These are the activations of a small neural network, seen along a few directions. Each row is one input.
Each table varies a few parts of the input and shows all the possible inputs, shuffled.
Descriptions start from the smaller parts, as in this example, which fits no table here: ring(5) and (point or ring(11) or (values(2) and line(6))).
Shared parts are said once, and a part with two or three values counts as separate values.
(in the rows, 100 means zero)

Other details of the inputs vary at random and push rows far along three fixed directions, the same in every table; ignore that.
These rows show it; all are for the same input, with only those details redrawn:
87	105	92	108	138	99	103	89	94	125	119
134	78	105	120	99	89	119	118	105	79	109
146	66	107	129	103	95	130	122	86	88	112
83	111	94	91	106	84	88	110	160	71	101

A family of inputs:
row 1: 90	106	98	115	134	107	86	96	94	128	127
row 2: 92	97	94	96	122	133	101	63	93	130	79
row 3: 61	114	103	112	104	109	123	97	85	139	92
row 4: 74	107	77	89	109	129	87	104	66	116	122
row 5: 100	103	74	97	112	141	68	81	79	133	79
row 6: 112	125	107	100	56	14	77	16	62	77	119
row 7: 106	66	105	120	69	93	146	125	76	109	76
row 8: 69	105	96	88	119	123	120	87	80	114	123
row 9: 66	117	88	115	97	115	92	112	72	140	90
row 10: 121	142	107	114	52	33	41	34	52	71	127
row 11: 100	122	119	82	126	120	87	103	84	138	105
row 12: 84	114	106	46	96	82	87	117	152	78	67
row 13: 134	78	105	120	99	89	119	118	105	79	109
row 14: 62	89	86	79	117	109	120	86	75	117	112
row 15: 140	95	128	86	94	103	118	125	98	88	86
row 16: 86	81	83	87	120	119	102	62	88	133	69
row 17: 57	124	107	100	71	104	92	122	149	92	82
row 18: 95	131	101	58	89	102	50	135	142	77	74
row 19: 150	66	109	120	83	139	109	101	87	100	80
row 20: 68	113	99	78	84	117	90	113	141	69	114
- What is each input in this table made of? => line(4) and values(5)
- Changing only the values(5) part turns row 1 into row 11. The same change can be made to row 13. Which row results? => row 15
- Change only the values(5) part in row 4. List by row number the other rows that result. => row 5, row 9, row 10, row 18
- Change only the values(5) part in row 12. List by row number the other rows that result. => row 6, row 7, row 14, row 16
